A small network was shown many inputs. Here are its activations along a few directions, one row for each input.
In each table, some parts of the input vary, and every possible input appears once, in random order.
A made-up example of a description, with smaller parts first: one of 3 separate values, together with either a single point or one of 11 places along a line or (one of 5 places around a ring, together with one of 6 places along a line).
Shared parts are said once, and a part with two or three values counts as separate values.
(in the rows, 128 means zero)

Other details of the inputs vary at random and push rows far along two fixed directions, the same in every table; ignore that.

Rows:
R1: [134 129 168  91 141  88  89 112 115 190 115  72 157]
R2: [ 75 126 195 139 125 105 130 111 105 169 149  86 159]
R3: [170  97  95 150  99 144 131 108 134 134 124 188 159]
R4: [ 88 164 164  83 145  92  91 108 136 156 107  50 140]
R5: [ 85 148 147 117 131 137 136 106 140  98 120  89 152]
R6: [111 132 140 127 151 145  96 112 142 129 137  91 158]
R7: [170 100  95 197 113 119  71 103 139 222 150 211 158]
R8: [ 94 154 138 111 156 138 168 147 110  79 146  90  92]
R9: [109 153 123 115 126 117  92  90 141 172 106 121 156]
R10: [165  97 147 114 147 120  86 121 125 176 138 111 151]
R11: [133 125 212 151 124 153  70 129  76 151  77  70 136]
R12: [160 131  67 121 138 155 175 185 144  41 141 178  47]
R13: [118 165 134 115 156 111 112 130 126 152 140 108 103]
R14: [140 149  90 154 140 131 113 107 132 166 137 179 119]
R15: [ 83 133 151 123  90 108 193 140 114 116 115 118 119]
R16: [146 120 112 101 110 110 140 119 118 145  94 141 140]
R17: [105 124 144  75 108 125 206 151 110  49  96  93 121]
R18: [107 106 166 143 136 120 120 136 112 153 158 104 137]
R19: [187  94 104 192 128 115  46 122 147 210 169 197 145]
R20: [175 112  84 142 139 155  85 137 171 114 141 166 126]
R21: [178  86  75 107 115 160 183 180 125  24 120 169 100]
R22: [141 106 114 120 113 117 175 185 133  74 131 139  68]
R23: [ 55 169 151  80 108 118 190 115 133  75  83  67 124]
R24: [156 125  69 179 133 176 147 138 144  73 164 211 109]
R25: [114 156 116 153 128 142 152 109 127 130 141 152 124]
Description of these inputs: either a single point or (one of 4 separate values, together with one of 6 places around a ring).
Which other rows does R24 become when the choice among 4 separate values takes its other values? List them by row number.
Answer: R2, R5, R17
Which other rows does R16 become when the choice among 4 separate values takes its other values? List them by row number.
Answer: R7, R9, R14

Rows:
R26: [147 119 130 194 152 142  49  84 144 217 182 162 171]
R27: [135 115 167 165 136 118  63  85 119 228 146 123 181]
R28: [171 108  44 153  98 161 184 168 147  41 136 229  87]
R29: [120 123 136  86 113 120 192 178 113  50  99  99  82]
R30: [144 118 120 104 120 121 141 151 125 101 108 120 113]
R31: [151 119  95 163 128 137  92  98 146 167 149 181 158]
R32: [111 139 152 111 139 125 146 144 117 108 125  92 105]
R33: [198  88  50 138 102 158 160 187 143  38 120 213  80]
R34: [ 92 157 132 103 134 116 150 126 133 109 121 101 117]
R35: [164 108 118 164 123 131  64  90 138 199 139 168 176]
R36: [143 118 107 161 127 143 106 102 141 155 147 167 154]
R37: [137 128 132 130 142 140 111 126 132 129 132 121 129]
R38: [ 90 149 146 120 135 126 153 132 122 106 133  98 115]
R39: [131 128 102 134 116 132 150 131 135 115 133 161 120]
R40: [132 114 139 112 123 128 153 158 113  87 114 111 110]
R41: [131 118 148 112 129 126 124 134 122 125 116  99 133]
R42: [132 133  96 127 118 127 147 127 139 114 126 160 123]
R43: [138 127 102 109 100 125 165 148 128  86  99 147 109]
R44: [111 141 144 102 140 122 144 143 118 111 121  91 104]
R45: [ 51 159 197  95 137  98 157 108  99 151 120  42 141]
R46: [149 111 147 135 138 119  70 105 130 186 132 120 162]
R47: [116 141 111 129 132 131 143 135 136 110 138 136 108]
R48: [109 141 138 139 141 133 111 107 136 150 142 116 142]
R49: [ 98 134 174 114 125 110 119 106 113 165 109  81 154]
R50: [190 109  75 168 140 154  77 127 152 142 152 199 131]
R51: [100 134 150 100 107 118 178 148 106  87  98  98 112]
R52: [113 150 110 116 128 125 151 133 140 101 127 129 109]
R53: [106 133 164 116 122 106 124 115 112 167 114  94 144]
R54: [159 112 122 166 147 151  84 124 131 148 155 155 137]
R55: [ 71 165 192  74 149  97 132 117 108 147 107  27 131]
Describe the family of inputs behind these rows.
Answer: one of 5 places around a ring, together with one of 6 places around a ring
Which other rows does R35 become when the place on the ring of 6 takes its other values? List them by row number.
Answer: R27, R43, R49, R51, R53
A walk changes only the place on the ring of 6. It starts at R29 and steps to R33. List the rest of the walk in order.
Answer: R30, R46, R41, R40
